Each row below is a small network's average activation on inputs in which a field has the value named, seen along a few directions.
Values that are neighbours, or in one group, have similar rows; names and order tell nothing.
In the rows, zero is written as 500.
Strong random noise was added to every row along 2 fixed directions; ignore it. To show where, here is one row again and again, with new noise each time:
[609 656 308 723 385 595 609 430 600 554 491 338 457 531 597]
[343 618 529 456 460 710 328 516 708 385 439 634 429 794 509]
[455 494 609 396 548 561 472 477 613 570 482 583 451 697 461]
[474 590 479 529 463 619 475 473 638 507 472 513 446 669 524]


Ros, 12 values:
z9: [240 728 616 414 422 768  22 590 532  88 499 726 492 568 563]
z12: [494 708 283 776 243 672 565 480 599 532 501 393 449 540 678]
z5: [445 386 648 316 603 326 379 536 375 342 539 649 638 404 360]
z4: [497 523 218 748 389 578 558 565 695 400 384 378 463 563 618]
z8: [538 285 818 315 645 356 550 395 387 776 584 593 519 389 394]
z10: [479 331 723 320 664 278 601 505 346 676 547 505 568 464 360]
z2: [591 375 584 364 645 260 486 524 262 455 511 474 582 320 435]
z3: [623 618 268 651 485 491 515 537 480 339 490 407 477 469 580]
z7: [775 430 445 663 523 352 903 443 415 927 551 179 549 276 569]
z11: [328 374 634 311 585 507 420 545 494 391 446 704 444 576 345]
z1: [457 525 522 464 471 485 364 454 387 324 549 573 588 363 489]
z6: [447 239 601 230 607 467 552 594 521 677 488 632 434 590 394]
A value of Ros combines one of 4 hidden first parts with one of 3 second parts; all combinations occur once.
- Changing only the second part turns z3 into z4. z10 has the same second part as z3; what does that change turn z10 into? => z7
- Changing only the second part turns z8 into z12. z11 has the same second part as z8; what does that change turn z11 into? => z6

Sitim, 16 values:
h3: [380 532 408 488 435 724 517 529 726 505 486 586 450 718 563]
h14: [412 659 618 577 396 688 471 479 476 371 531 550 507 496 655]
h4: [729 509 670 696 496 468 627 445 329 711 594 350 633 397 513]
h12: [416 388 384 349 627 490 385 642 624 215 408 579 576 635 519]
h5: [496 508 421 445 495 468 390 496 334 331 478 509 501 249 439]
h7: [329 611 778 359 540 507 375 470 493 538 620 496 544 471 447]
h2: [605 557 136 864 454 498 696 593 636 440 422 342 559 615 626]
h15: [881 204 321 598 682 102 905 603 405 799 540 291 506 299 438]
h10: [420 678 575 478 411 460 362 390 424 433 459 453 491 368 489]
h6: [316 398 751 354 380 654 572 469 609 798 571 614 509 603 481]
h13: [327 613 484 526 350 744 403 476 721 508 434 671 447 823 536]
h1: [628 724  41 753 342 616 551 515 700 500 397 279 362 622 689]
h16: [383 351 564 256 670 446 349 629 463 227 423 696 460 657 384]
h8: [628 571 536 667 396 508 349 417 411 535 517 472 432 472 555]
h11: [397 613 409 584 381 577 401 398 418 251 550 561 519 324 443]
h9: [582 403 554 342 681 317 514 476 376 526 506 454 471 287 399]
The values of Sitim form a line.
- Going along Sitim from h8 by way of its neighbour h4, in what order are h3, h5, h10, h13, h1 met? => h10, h5, h1, h3, h13
- Name the neighbours of h16, in listed order. => h12, h9
- What is the length, in steps, of the shortest route from h7 to h6? => 12
